These are the activations of a small neural network, seen along a few directions. Each row is one input.
Each table varies a few parts of the input and shows all the possible inputs, shuffled.
Descriptions start from the smaller parts, as in this example, which fits no table here: one of 4 places along a line, together with either a single point or one of 9 places around a ring or (one of 3 separate values, together with one of 5 places around a ring).
Shared parts are said once, and a part with two or three values counts as separate values.

Other details of the inputs shift rows strongly along two fixed directions, in all tables alike. That doesn't count.

A family of inputs:
x1: [-0.13  0.85  2.44 -2.42 -0.38 -3.39  3.84  1.43 -2.84  0.21  0.61  0.16
  2.14  0.76]
x2: [ 1.80  0.50 -0.74  2.30 -3.09  2.10 -4.92 -0.26  3.17 -1.58 -0.75 -0.04
  2.11  1.63]
x3: [ 0.23 -1.19  4.16 -2.79  0.50 -0.76  2.70  0.24 -2.09 -2.66  0.05 -1.53
  0.55  1.80]
x4: [-0.51 -1.14 -1.65  1.91  2.86  3.36  0.09 -2.79  0.25  4.70  0.95 -0.76
 -4.44 -5.56]
x5: [ 1.79  0.07 -0.78  0.86 -2.71  0.33 -3.94  1.51  1.85 -0.56 -1.45 -1.77
  3.80  0.21]
x6: [-0.32 -2.03 -2.56  0.18  4.11  2.41 -1.46 -2.58  0.34  3.91 -0.47  0.71
 -5.58 -4.68]
x7: [ 1.35  0.26 -4.19  2.57 -2.08  1.94 -5.25 -0.41  4.51 -1.53 -1.61  0.42
  1.83  1.93]
x8: [-1.24  0.35  1.87 -2.30  0.85 -2.49  3.77  1.47 -2.14 -2.45  0.12  0.32
 -0.18  2.93]
x9: [-1.11  0.81  1.62 -3.33  0.47 -4.11  2.77  2.07 -2.39 -0.60 -0.21 -0.41
  1.04  1.07]
x10: [ 0.76  1.50 -0.32  2.47 -2.72  1.90 -1.70  0.57  3.05 -1.48  0.01 -1.09
  3.74  1.71]
x11: [-0.97  0.16 -3.86  1.97  3.07  1.87 -1.11 -2.98 -0.94  3.28  1.44  1.36
 -7.11 -2.03]
x12: [ 0.31  1.88 -1.50  3.25 -3.64  0.10 -1.59  0.74  1.66 -1.52 -0.02  2.11
  2.70  2.67]
x13: [-0.15 -1.00  2.20 -4.65  0.78 -3.08  1.60  1.40 -2.40 -1.55 -0.22 -0.59
  1.31  0.53]
x14: [-0.61 -0.47 -1.06  1.00  2.88  1.29  2.17 -1.74 -1.56  4.65  0.27  1.46
 -4.87 -4.17]
x15: [-1.76 -0.34  2.43 -2.55  0.87 -3.43  3.71  2.30 -1.20 -1.15 -1.07  0.58
  0.64  1.24]
x16: [ 1.25  1.24 -2.01  2.68 -3.09  1.06 -3.46  1.47  2.91  0.24  0.12 -1.67
  4.39 -0.64]
x17: [-0.39 -2.49 -0.23  0.10  2.85  1.86  0.17 -2.83 -0.30  3.61 -0.43 -1.33
 -4.18 -4.25]
x18: [-1.25 -0.18  4.07 -1.67  0.81 -0.49  3.36 -0.56 -2.61 -1.55  2.80 -0.39
  0.24  0.74]
x19: [ 1.66  0.36 -2.48  1.98 -2.39  1.03 -5.27  0.40  3.64 -2.59 -0.85  1.44
  1.51  2.11]
x20: [-0.70  0.87  2.58 -1.55  0.05 -1.52  4.52  0.55 -2.89 -1.35  0.72  1.00
  0.36  2.00]
Description of these inputs: one of 4 places along a line, together with one of 5 places around a ring.
The inputs of x7 and x3 match in every part but the place on the ring of 5. If x19 is changed in the same way as x7 into x3, which row does it become?
Answer: x2
Which other rows does x1 become when the place on the line of 4 takes its other values? List them by row number.
Answer: x12, x14, x20
Which other rows does x9 become when the place on the ring of 5 takes its other values? List them by row number.
Answer: x1, x5, x13, x16
Which other rows does x6 become when the place on the ring of 5 takes its other values? List them by row number.
Answer: x4, x14, x15, x17
